Each row has a name. Each question is about the rows just above it.

kopi: [ 2.66  1.33 -2.74  0.49 -0.59 -4.40 -2.61  6.12 -3.62 -0.32 -6.19 -3.54
  4.02  2.85 -3.84 -1.91 -5.55  3.87 -2.28 -2.57 -0.58  7.47 -4.41 -2.49
 -0.59  3.74]
fet: [-5.67 -4.89  2.58 -0.33 -5.62  1.27 -1.87 -3.00 -3.30 -3.88 -3.28 -1.89
  0.25 -1.06  1.04  3.42  0.27  1.73  1.29  2.83 -0.67 -1.44 -2.70 -2.80
 -2.53  0.54]
zoz: [ 2.59  4.37 -3.04 -5.63 -0.50  1.10  2.12  0.02  2.36  1.81 -2.88  0.46
  0.34  1.47  0.13  5.47  2.16  0.80  2.85  0.12 -0.49 -2.08 -2.22 -4.37
  2.57  0.04]
Zapiz: [ 3.61  4.97 -3.01 -5.64 -1.21  2.27  2.39  0.31  2.20  1.03 -3.36  0.39
  0.02  0.81  0.36  5.31  3.07  0.98  3.26  0.17 -0.42 -2.26 -2.67 -4.64
  3.07  0.37]
Dukan: [ 1.07  0.42 -2.57 -0.14 -1.57 -2.92 -0.23  4.98 -3.58  0.91 -5.38 -4.92
  2.76  3.01 -3.35 -2.39 -4.86  4.93 -1.67 -2.16 -2.18  4.91 -3.81 -1.88
 -0.07  6.14]
reku: [-3.48 -2.29 -5.51 -4.92  2.11 -4.20 -4.48 -0.33  2.40 -3.08 -3.74 -0.51
 -4.23  7.77  5.20  1.28  3.09  4.98  1.33  1.13 -3.07 -3.73 -4.20 -1.65
 -1.00 -3.92]
tivi: [-4.76 -0.53 -3.41 -3.29  3.83 -2.28 -5.25  1.46  3.81 -5.56 -5.00 -1.42
 -4.76  5.53  6.26  0.55  0.41  5.11  0.11 -0.60 -0.07 -5.70 -4.03 -2.50
  1.44 -5.50]
Zolo: [-5.42 -4.41  3.41  2.66 -4.87 -0.17 -3.70 -3.71 -3.06 -3.81 -2.80 -1.80
 -0.23  1.30  2.10  2.02  0.11 -0.78  2.62  4.02 -1.70 -1.16 -1.96 -2.63
 -2.12 -1.52]
Lor: [-4.49 -0.52 -2.23 -2.72  4.46 -1.43 -5.10  2.06  3.81 -6.69 -4.95 -1.44
 -4.67  3.96  7.04  0.17 -0.35  5.45 -0.67 -0.87  0.62 -6.23 -4.11 -2.73
  1.97 -6.05]
zivo: [-3.78 -3.76 -5.36 -4.71  1.63 -3.67 -3.97  2.47  0.37 -2.37 -4.23 -0.43
 -5.44  5.59  1.55  2.46  4.64  4.53 -1.35  1.76 -1.93 -3.29 -7.16 -2.92
 -1.82 -2.14]
Kogug: [-0.12 -0.52 -2.51 -2.48 -1.54 -2.90  1.60  3.19 -3.40  2.99 -6.22 -6.36
  2.05  1.22 -3.22 -3.26 -2.86  5.82 -1.08 -1.07 -3.06  1.86 -3.09 -2.00
  0.67  7.16]
kadul: [-3.71 -1.93 -6.22 -5.31  1.52 -4.58 -4.70 -0.74  2.56 -2.55 -3.85 -0.71
 -4.05  8.80  4.66  1.64  3.42  4.88  2.01  1.23 -3.37 -3.66 -4.22 -1.44
 -1.51 -3.73]
Shift each entry of [4.91] by -1 times 0.01: -> [4.90]
[3.26] with -1 step of 0.01 on every entry: -> [3.25]
Shift each entry of [-2.86  5.82 -1.08 -1.07] by +1 times 0.01: -> [-2.85  5.83 -1.07 -1.06]
Move every entry of [-1.65 -1.00] by +1 step of 0.01. -> [-1.64 -0.99]

takad: [-6.10 -7.27 -5.79  2.46  5.78  6.60]
delem: [-2.29  4.26  6.38 -2.30 -5.34  6.94]
Suke: [ 7.68  2.57  1.81  4.14  5.37 -6.09]
Ruz: [ 5.98 -1.68 -2.23  4.07  8.19 -4.32]
lum: [-4.19  2.08 -8.55  7.98 -3.59 -0.28]
leg: [-6.10 -7.27 -5.79  2.46  5.78  7.47]
vivu: [-4.19  2.08 -8.55 -4.89 -3.59 -0.28]
sep: [-7.06 -0.20 -1.37 -6.46 -3.78  7.39]
lir: [-6.93 -0.20 -1.37 -6.46 -3.78  7.39]
Shift each entry of [-6.93] by -1 times 0.01: -> [-6.94]
Move every entry of [-4.19] by +1 step of 0.01. -> [-4.18]
Shift each entry of [4.14 5.37] by -1 times 0.01: -> [4.13 5.36]
[-3.78] with -1 step of 0.01 on every entry: -> [-3.79]
Move every entry of [-7.06] by +1 step of 0.01. -> [-7.05]

fope: [-0.13  4.49  2.53  2.72 -3.04 -3.15  4.11 -4.77  4.79  0.16 -3.26 -3.58
 -4.21 -4.79  4.38  3.99 -3.42]
tof: [-0.65  5.99  4.54  2.83 -3.43 -4.19  6.14 -4.21  3.77 -5.33 -5.06 -2.40
 -6.31 -5.62  3.45  6.29 -5.57]
rata: [-4.83 -3.09 -4.53 -5.96  3.39  5.42 -4.47  4.56 -5.90  2.31  3.42  6.63
  2.37  2.53 -4.06 -4.25  7.22]
mana: [-4.83 -3.09 -4.53 -5.96  3.39  5.42 -4.47  4.56 -5.90  2.31  3.42  6.63
  2.37  2.53 -3.36 -4.25  7.22]
Shift each entry of [-3.09] by +1 times 0.01: -> [-3.08]
[3.39] with +1 step of 0.01 on every entry: -> [3.40]

Nit: [-4.38 -4.28  4.98  6.26 -4.61]
Des: [-2.85 -3.17  3.70  4.60 -2.50]
bap: [ 6.11  5.32 -4.55 -4.91  7.94]
Move every entry of [3.70 4.60] by +1 step of 0.01. -> [3.71 4.61]
[-4.38 -4.28] with +1 step of 0.01 on every entry: -> [-4.37 -4.27]
[-4.38 -4.28  4.98] with -1 step of 0.01 on every entry: -> [-4.39 -4.29  4.97]
Shift each entry of [3.70] by -1 times 0.01: -> [3.69]

tureg: [ 1.82  0.66  0.24 -7.25 -6.20 -3.87  6.41  1.77  1.28  5.15 -0.59 -2.12
  0.73  2.41  0.07  2.73 -3.04 -1.02 -1.04 -0.22  0.75  0.64 -4.60 -2.87
 -2.93  3.47 -0.01  2.77  2.09  1.60  2.63  3.92 -3.38]
bub: [-1.69 -0.13  1.03  2.84  1.44  3.98 -4.37 -0.28 -2.00 -0.88 -0.76  1.71
  3.96 -1.73 -0.66 -2.81  2.54  1.88 -1.92 -0.10 -2.48 -1.47  1.21  1.20
  0.83 -1.30  3.08 -5.60  0.59  0.90 -3.56 -0.99  1.68]
pomo: [-4.85 -1.00  0.53  2.76  0.54  3.13 -4.42  0.00 -1.35 -2.57  0.44  2.32
  4.90 -2.67 -1.78 -4.04  2.96  2.81 -3.50  1.00 -1.59 -2.40  1.74  1.17
  0.30 -3.07  5.64 -8.58  0.35  2.53 -3.16 -3.45  1.57]
gan: [ 1.52  0.54  1.10 -0.10 -0.28  2.36 -1.63 -0.21 -1.43  1.58 -1.60  0.21
  2.54  0.07 -0.07 -1.03  1.17  0.65 -0.53 -0.79 -1.89 -0.13 -0.36 -0.48
  0.58  0.76  0.53 -1.81  1.04 -0.48 -2.90  1.49  0.58]
fedav: [ 5.46 -0.41  3.41 -3.53 -4.85 -5.16  0.58  0.25 -0.57  2.62 -2.35 -3.17
 -3.22  5.58  1.49  3.60 -3.29 -1.27  4.61 -2.95  2.06  0.57 -4.93 -6.53
 -5.54  4.33 -6.04  7.90  4.17 -2.13  2.66  2.02 -2.12]
dal: [ 3.87  0.66  0.24 -7.25 -6.20 -3.87  6.41  1.77  1.28  5.15 -0.59 -2.11
 -2.26  2.41  0.07  2.73 -3.04 -1.02 -1.04 -0.22  1.19  0.64 -4.60 -2.87
 -2.93  3.47 -0.01  2.77  2.09  1.60  2.63  3.92 -3.38]
gotir: [ 1.73 -1.10  2.01 -3.05 -4.78 -5.93  1.15  0.50  0.78  0.30 -0.25 -2.46
 -3.01  3.92  0.52  2.26 -3.13 -0.58  3.00 -1.49  2.96 -0.18 -3.50 -5.43
 -5.25  1.87 -3.15  5.04  2.82 -0.12  3.62 -0.93 -2.18]
goki: [-0.27 -0.50  0.36  0.88  0.26 -0.92 -0.41  0.49 -0.55 -0.51  0.24  0.17
 -1.66  0.14  0.44  1.18 -0.65 -0.35  0.25  0.15  0.72 -0.62 -0.88  0.37
 -1.57  0.37 -0.66  1.11  0.61  0.67  2.02 -0.24 -0.56]
Zudal: [ 7.97  2.04 -0.08 -7.01 -4.99 -3.21  6.77  1.22  2.43  6.42 -0.20 -3.56
 -4.54  4.05  2.54  2.96 -5.20 -2.25  0.94 -1.92 -1.66  2.30 -4.36 -2.94
 -2.01  4.30 -2.63  7.30  0.89  1.39  2.27  5.03 -3.23]
Pozi: [ 1.42 -0.33  1.81  0.62 -1.46 -0.28 -2.14  0.79 -1.23  0.63 -0.19 -0.29
 -1.07  1.37  1.31  0.17 -1.51  0.49 -0.12 -1.17 -1.67 -1.34 -2.28 -1.10
 -3.52  1.02  0.39  0.35  2.26  2.58  0.99 -0.34 -0.81]
gumu: [ 2.07 -0.24  0.39 -8.19 -7.64 -6.71  7.27  1.79  2.00  3.84 -0.20 -2.43
 -2.98  2.92 -0.86  3.37 -3.29 -1.06 -0.30  0.17  4.00  0.36 -4.89 -4.44
 -4.30  3.02 -0.42  3.33  2.42  1.28  4.37  2.45 -3.97]
Move every entry of [-3.05] by -1 step of 0.01. -> [-3.06]
Move every entry of [2.32] by -1 step of 0.01. -> [2.31]
[-2.48 -1.47] with -1 step of 0.01 on every entry: -> [-2.49 -1.48]
Move every entry of [1.11 0.61 0.67 2.02] by +1 step of 0.01. -> [1.12 0.62 0.68 2.03]
[0.94] with -1 step of 0.01 on every entry: -> [0.93]
[0.25] with +1 step of 0.01 on every entry: -> [0.26]
[-0.51] with -1 step of 0.01 on every entry: -> [-0.52]

Mezok: [-7.89  0.57  0.02  2.71  4.35 -0.82  2.42]
lole: [-7.89  0.57  0.02  2.71  4.35 -0.82  2.53]
Mesu: [-7.89  0.57  0.02  2.71 -2.81  0.35 -1.82]
fes: [ 7.05 -1.78 -0.56 -3.02 -3.98  0.35 -2.54]
[ 7.05 -1.78] with +1 step of 0.01 on every entry: -> [ 7.06 -1.77]
Move every entry of [ 4.35 -0.82] by -1 step of 0.01. -> [ 4.34 -0.83]
[4.35] with -1 step of 0.01 on every entry: -> [4.34]
Shift each entry of [0.02 2.71 4.35] by -1 times 0.01: -> [0.01 2.70 4.34]
Shift each entry of [0.02 2.71] by -1 times 0.01: -> [0.01 2.70]
[0.57] with +1 step of 0.01 on every entry: -> [0.58]

Beve: [-1.24 -0.32 -0.59 -0.19 -6.81 -6.36  8.17 -6.65]
povuz: [ 0.37  1.28 -2.33  2.14  2.54  1.43 -0.52  2.51]
govo: [ 0.94  2.57  4.08  3.82  3.65  3.35 -2.31  3.52]
Geri: [-1.24 -0.32 -0.59 -0.19 -0.29 -0.40  1.82 -0.38]
Ragi: [-1.24 -0.32 -0.59 -0.19 -4.69 -5.24  7.46 -5.06]
Feke: [ 0.37  1.28  2.27  2.14  2.54  1.43 -0.52  2.51]
disek: [ 1.02  2.78  5.01  5.20  5.32  4.26 -2.82  4.72]
Bugak: [-4.27 -4.38 -7.21 -5.98 -6.00 -5.76  7.65 -5.98]
Shift each entry of [-0.19 -0.29 -0.40] by -1 times 0.01: -> [-0.20 -0.30 -0.41]
[-7.21 -5.98] with -1 step of 0.01 on every entry: -> [-7.22 -5.99]
[5.01] with +1 step of 0.01 on every entry: -> [5.02]

rol: [-7.62 -7.48  4.35 -5.03]
zuza: [ 7.46  7.04 -3.86 -6.44]
tage: [-7.62 -7.48  4.35  6.80]
Shift each entry of [7.04] by -1 times 0.01: -> [7.03]
Shift each entry of [4.35] by +1 times 0.01: -> [4.36]
[-7.48  4.35] with -1 step of 0.01 on every entry: -> [-7.49  4.34]
Move every entry of [-7.62] by -1 step of 0.01. -> [-7.63]

libab: [-2.88  4.15 -3.55 -2.77 -3.10]
sisa: [ 0.62 -1.03  1.28  0.80  0.79]
tul: [ 6.17 -8.84  7.34  6.52  6.25]
Move every entry of [-2.88  4.15 -3.55 -2.77] by +1 step of 0.01. -> [-2.87  4.16 -3.54 -2.76]
Shift each entry of [-3.55] by -1 times 0.01: -> [-3.56]

zuf: [-6.17 -6.25  0.48  5.55]
zabuv: [-4.04 -8.48  4.41  7.37]
zila: [-8.39 -7.35  4.03  6.94]
pib: [-8.26 -7.86  4.19  6.62]
vos: [ 8.07  6.12 -2.93 -6.36]
bab: [ 8.97  6.29 -3.02 -6.32]
vazig: [-8.05 -8.09  2.67  6.00]
kekun: [ 7.94  6.45 -3.03 -5.79]
loro: [-6.66 -7.58  3.18  5.32]
Zer: [-8.39 -7.35  1.72  6.94]
pafu: [-6.82 -7.76  7.38  7.94]
tutig: [-4.04 -8.48  7.28  5.71]
[-8.39 -7.35] with +1 step of 0.01 on every entry: -> [-8.38 -7.34]
Move every entry of [4.19] by +1 step of 0.01. -> [4.20]
Move every entry of [-8.39] by -1 step of 0.01. -> [-8.40]
Move every entry of [ 8.97  6.29 -3.02] by +1 step of 0.01. -> [ 8.98  6.30 -3.01]
[-4.04 -8.48] with +1 step of 0.01 on every entry: -> [-4.03 -8.47]

Tar: [-0.59 -0.94  0.24 -0.36 -2.63  2.79  2.16 -1.15 -5.76 -0.73  1.62 -4.27
  1.13 -0.12  5.56 -1.23 -3.80 -1.45 -1.18 -1.83  1.27  5.27  1.48 -1.54
  0.45  0.28 -2.44 -3.31 -3.68 -1.22  1.21  4.02  1.79 -1.80 -2.66 -0.98
  5.34 -3.71  0.60 -1.28  1.53 -1.48  6.80  3.43 -2.88  0.29  0.74 -1.50
  0.42  3.64 -0.59  0.47  2.10 -6.78 -0.05]
gadi: [-0.57 -1.90  0.96  5.71 -0.52  6.52 -0.73 -4.43  1.80  0.72 -3.75  3.28
 -0.20  0.82  0.74  0.04  3.62 -0.32  4.91  0.42  2.42  0.44 -1.73 -2.41
 -3.14  1.06 -0.69 -2.64 -3.34  2.74  0.15 -0.93 -3.62  1.19 -0.35 -0.14
  0.92  0.64  0.48  4.62 -3.47 -2.19  3.57  0.21 -2.90  1.13  0.46  2.93
  1.43  4.43  0.28 -0.84  0.97 -2.75  2.49]
Givef: [-1.06 -1.22  0.80  2.10 -2.08  4.76  1.71 -2.78 -3.60 -0.03 -0.55 -2.14
  0.72  0.74  4.65 -1.50 -1.70 -1.37  1.37 -0.44  1.94  4.00  0.65 -2.50
 -1.61 -0.09 -2.28 -3.27 -4.45  0.36  1.45  2.93  0.75 -1.50 -2.25 -0.68
  4.41 -2.46  1.08  1.03 -0.09 -2.37  6.80  2.90 -3.36  1.11  0.89 -1.84
 -0.91 -5.70  0.24 -0.02 -1.44  5.80 -1.47]
zud: [-1.06 -1.22  0.80  2.10 -2.08  4.76  1.71 -2.78 -3.60 -0.03 -0.55 -2.14
  0.72  0.74  4.65 -1.50 -1.70 -1.37  1.37 -0.44  1.94  4.00  0.65 -2.50
 -1.61 -0.09 -2.28 -3.27 -4.45  0.36  1.45  2.93  0.75 -1.50 -2.25 -0.68
  4.41 -2.46  1.08  1.03 -0.09 -2.37  6.80  2.90 -3.36  1.11  0.89 -0.43
  0.98  4.58 -0.32 -0.05  2.36 -6.76  0.83]
laba: [ 1.99 -1.67 -0.71  3.36  1.60  0.47 -2.55 -0.83  4.06 -0.20 -1.09  5.59
 -0.30  0.20 -3.21  2.61  5.42  1.49  1.05 -2.01  0.73 -2.26 -2.45  2.28
  1.75  2.45  1.33 -0.19  1.54  0.97 -3.13 -3.36 -5.71  4.70  2.23  0.57
 -2.16  1.78 -1.74  1.15 -2.78  0.66 -3.69 -2.91  0.51 -0.92 -0.90  4.21
 -0.34 -0.14  0.71  0.20 -2.53  5.35  0.89]
Mep: [ 1.99 -1.67 -0.71  3.36  1.60  0.47 -2.55 -0.83  4.06 -0.20 -1.09  5.59
 -0.30 -2.32 -3.21  2.61  5.42  1.49  1.05 -2.01  0.73 -2.26 -2.45  2.28
  1.75  2.45  1.33 -0.19  1.54  0.97 -3.13 -3.36 -5.71  4.70  2.23  0.57
 -2.16  1.78 -1.74  1.15 -2.78  0.66 -3.69 -2.91  0.51 -0.92 -0.90  4.21
 -0.34 -0.14  0.71  0.20 -2.53  5.35  0.89]
Duti: [ 0.94  1.36 -0.37 -1.60  2.31 -4.57 -1.61  2.54  4.34  0.43 -0.09  2.54
 -1.04 -0.14 -4.90  1.10  2.05  1.51 -0.62  1.17 -2.00 -4.67 -0.55  2.19
  0.76 -0.23  2.21  3.69  4.18  0.18 -1.06 -3.13 -0.86  1.40  2.57  0.88
 -4.85  2.98 -1.09 -0.24 -0.15  1.92 -7.05 -3.18  3.59 -0.92 -0.83  0.28
 -0.72 -4.41  0.41 -0.03 -2.22  7.00 -0.66]
[-0.34] with +1 step of 0.01 on every entry: -> [-0.33]
[-3.68 -1.22  1.21] with -1 step of 0.01 on every entry: -> [-3.69 -1.23  1.20]

